Each row below holds a small network's activations on one input, seen along a few directions.
In each table, some parts of the input vary, and every possible input appears once, in random order.
Descriptions start from the smaller parts, as in this example, which fits no table here: values(3) and (point or line(11) or (ring(5) and line(6))).
Shared parts are said once, and a part with two or three values counts as separate values.

Table:
row 1: [-21   6  30  -5  81 -98   7  62  20  -1   0 -41 -53  -4  16  83  -3]
row 2: [ 32  35 -69 -60  -8  27  18 -22   3  54  30 -18  78 -13  -7 -43 -59]
row 3: [ 24  20 -45 -64 -13  29  46 -22 -39  56  44 -16   4  59 -28 -75 -23]
row 4: [ 18  16   1  33   2  14 -16 -34 -40   5 -23  38 -63  28  11 -96   2]
row 5: [-22  63  14 -47  38 -58  30  55  40 -28 -33 -31  23 -32  -8  90  -3]
row 6: [  2  90 -52 -98  20  44 -21 -37  11   7 -22 -49  -2 -17 -24  -4 -49]
row 7: [ 73 -46  88   2  25  95  21 -67   5  52  60  85 -38 -13  93 -43 123]
row 8: [ 82  -5 -76   6  43 -25  34  18 -14  45  50  24 -16  28  45   7 -23]
row 9: [ 15  -2 -44 -27  -8  53 -22 -56 -31  -6 -35  -6  36 -74 -29 -79 -40]
row 10: [ -2 -28 -46  22 -86  85 -20 -26  -6  13  -6  31  12 -78  34  26 -27]
row 11: [ 14 -40 -35  73 -36  70 -57  14 -21   2  29  31 -51 -30  70  11  17]
row 12: [-11  -5   4 -21   5 -46  40  28  -2  27  16 -21  47  65 -67   2  27]
row 13: [ 47 -37 -42  47  49  28 -15   9 -35  -4 -24  29 -42 -16  39 -41  -7]
row 14: [ 46  28 -82 -43   2   4  53  11  14  46  28  31  61 -13  28  -3 -52]
row 15: [ 22  -8 -52  -6   7  46  13 -16 -18  -8 -45  38  25 -66  12 -41 -37]
row 16: [-61 -23  83  83 -52 -12 -60  19  13 -47  40  39 -25  27  14  13  25]
row 17: [-18  76  23 -63  31 -30 -15  26  29 -27 -45 -68  41 -17 -51  67   4]
row 18: [ -20  -31  -15   -7 -114   87  -47  -42  -21   15   24   -7  -56  -22
  -19  -69   20]
row 19: [  9  74 -62 -87  28  18  12  -1  21   6 -23   0 -12 -18  19  30 -46]
row 20: [ 52  47 -28  -5   1 -28  39 -26 -30  57  44  30 -31  82  20 -42 -21]
row 21: [ -4 -28  19  34  14 -19  39  33  24 -60 -62   1  61 -46  -6  18 -10]
row 22: [  4 -65  37  88  63 -36  14  51  16 -39 -29  -7 -17 -13   7  13  -7]
row 23: [-19 -53  32  26 -89  24 -46 -19   9 -55 -15 -28  78 -43 -17  58  -3]
row 24: [ 27  25 -54 -46  64 -21 -14  12  -8  17  -3 -12 -78  26  57  27 -19]
row 25: [-48 -64  51  17 -81  25 -57   5   0 -48  12   0   6  17 -42   8  37]
row 26: [ -8  83  -8 -55  24 -25 -10 -33 -27  31 -13  -7 -95  77  34 -21 -14]
row 27: [-14  10   7  58 -90  52 -63 -22  -8  11  32  40 -80   9  43 -52  29]
row 28: [-25 -47  45   3   6  -7 -11   8 -14 -39 -48  -8  12  27 -76 -42  26]
row 29: [  9  16 -29   4   6 -76  76  56  49   2  14  -4  93 -18   0  56   0]
row 30: [-21 -87 110  50  71  32  23 -64  71   2  63  74   6  14  51  20 122]
row 31: [  8  20 -18 -16  -3 -51  30  30  37  11   3 -41 118  -3 -34  27   4]
row 32: [-30 -48  24  51 -68  17   0  17  14 -64  -3   7  61 -50  23  84  -6]
row 33: [   1  -14  -23  -32  -15   53   -7  -45  -57   -2  -16   -3  -36   -4
  -46 -120    2]
row 34: [-25 -17  78  71  28 -48  -8  13   5 -26 -36  22 -24  38 -25 -29   4]
row 35: [-32 -67  42 102 -10   3 -34  50   6 -60  44   9 -11 -20  44  64  10]
row 36: [-52  41  43 -71  34 -34  -9  26 -12   1 -35 -52 -22  52 -66  33  28]
row 37: [-57  59  75 -18  51 -99  -9  21  -5  17 -18 -18 -56  53 -10  47   5]
row 38: [  0 -25  26   9   0  -9  -9  -1   9 -57 -66 -30  80 -39 -46  -9  -3]
row 39: [  29  -25  -16   55   54 -105   60   57   29   16   47  -10    6    8
    3   62    4]
row 40: [ -22   65  -30 -106   11   38    2  -34  -33   20  -11  -51  -68   56
  -28  -45  -13]
row 41: [  -2  -30  -38    2 -109   89  -54  -69   -9   22   -3  -17   20  -86
   -7  -11  -33]
row 42: [  -1   22   30   40   23 -105   46   18    8   33   34   16    5   68
  -26   25    9]
Changing only one part turns row 5 into row 19. The same change can be made to row 12. Which row results?
> row 3
Changing only one part turns row 39 into row 8. The same change can be made to row 30. Which row results?
> row 7
What do these inputs look like to the network?
> values(2) and (point or (line(4) and ring(5)))
Change only the values(2) part in row 31. List by row number the other rows that result.
> row 2
Change only the line(4) part in row 3. List by row number the other rows that result.
> row 18, row 33, row 40
Change only the values(2) part in row 14. List by row number the other rows that result.
> row 29
Change only the ring(5) part in row 36. List by row number the other rows that result.
> row 1, row 5, row 17, row 37

Table:
row 43: [ 15 -32 -19  21 -53  89 -37 -50 -31   8  10  33 -37 -22  25 -70   3]
row 44: [  1  -1  -6   7   5 -15   8  16  14  -8  -4  -5  23 -18   5  30  -9]
row 45: [ 14 -20 -28  -6 -66 100 -34 -58 -25  14  12  23 -13 -30  16 -63   0]
row 46: [  5  24 -15 -29  23 -18  14   7   0   8  -8 -14   3   8  -9   4 -12]
row 47: [-16  13  18  -5  10 -24  -4   8   0  -2  -3 -11 -17  21 -10   9   5]
row 48: [-17 -14  31  15   4 -18  -3  11   8 -17  -6  -6   8   4 -14  15  15]
row 49: [  9  -2   6  11  21 -21  18  10   6   9  15  12  -3  17  12   7   9]
row 50: [-12  -2   8   0  -3 -15   2  13   9 -19 -17 -14  32 -11 -21  17  -6]
row 51: [-10  21  -6 -21   4 -19   1  12   0  -5 -13 -21   6   6 -18  12 -13]
row 52: [ -1  18  11 -12  27 -22   9   3   0   9   0  -2 -19  24   0   0   6]
row 53: [ 16   6 -19  -4  16 -19  22  10   6  11   6  -2  19  -1   3  10 -11]
row 54: [ -4 -13  18  22  13 -17   3  16  12  -9   7   6   0   0  13  28  12]
What do these inputs look like to the network?
> values(2) and (point or ring(5))
Changing only the values(2) part turns row 53 into row 49. The same change can be made to row 50. Which row results?
> row 48
Change only the values(2) part in row 44. List by row number the other rows that result.
> row 54

Table:
row 55: [-26 -14  50   7 -24   7 -10  -3  15 -12  10   5   2   5   5  34  38]
row 56: [  3  39  -8 -35  32 -29  16   9 -19  11 -15 -20 -14  47 -30 -26 -14]
row 57: [ 30   2 -26   1  16 -17  44   5  11  26  14  11  27 -10  13   3  -8]
row 58: [  3 -13   7  -4   3 -13  14  -2  10  -3  -9 -10  61 -15 -33  -3   1]
row 59: [ 12  19  -2   3  31 -41  16  16 -14  21   4   3 -36  35   4 -17  -1]
row 60: [-22   5  29 -23 -12   7 -14 -18  11   5   4 -18   5   6 -16  10  21]
row 61: [-21  12   6  -9   1 -22 -14  14   6 -27 -30 -34  13 -22 -24  25 -21]
row 62: [  5  25  -1 -23   2   4   6 -10   8  32  34   8 -26  10  23  15  18]
row 63: [ -8  42  -9 -62   3  13   4 -14   8  23  15 -14  -5  24  -7   1   7]
row 64: [-27 -20  43  34   7 -33   0  20   2 -27 -13   6 -12  24 -22   2  22]
row 65: [-32  -6  26  23  -7 -19 -13  34  14 -40 -23 -12   9 -26  -4  46  -4]
row 66: [  1 -13  22  11   4   6  -5  -5  10   8  38  14 -18  11  32  31  25]
row 67: [   4  -19  -45   17 -110  101  -53  -54  -33    6   12   22   -6  -36
   11  -65  -27]
row 68: [ -3  -6 -10  29  24 -20 -11  33   9 -16  -5  -3 -11 -18  27  51 -19]
row 69: [-17   2  26   4  18 -31  -2   2  -8  -9 -21 -20  -8  26 -43 -17   4]
row 70: [ 21 -16  -1  16 -26  94 -34 -71 -29  13   1  55 -54 -16  43 -89  12]
row 71: [ 16  18 -31 -43  18 -10  40  -1   4  17  -5  -7  52   1 -22  -8 -22]
row 72: [ 23 -53 -44   2 -59 115 -37 -46 -42   4   1  15 -29 -43   9 -79   2]
row 73: [ -1  47 -38 -47  17 -21   4  16   0 -10 -29 -31   7  -2 -10  23 -39]
row 74: [ 10  29 -33  -7  18 -26   2  25   5   5 -14  -9 -16 -15  20  38 -27]
row 75: [  0 -29  26  30  -8 -11  15  17  21 -22  -1  11  58 -14 -11  16  21]
row 76: [ 25 -31  -4  38  18 -13  28  13  18  -1  22  17  34  -7  22  14   5]
row 77: [  2 -21  17  38  34 -39   4  21  -5  -4  12  14 -31  35  11  -5   7]
What do these inputs look like to the network?
> values(3) or (values(4) and ring(5))
Change only the values(4) part in row 63. List by row number the other rows that result.
> row 56, row 71, row 73
Which other rows belong to the same alternative as row 70? List them by row number.
> row 67, row 72
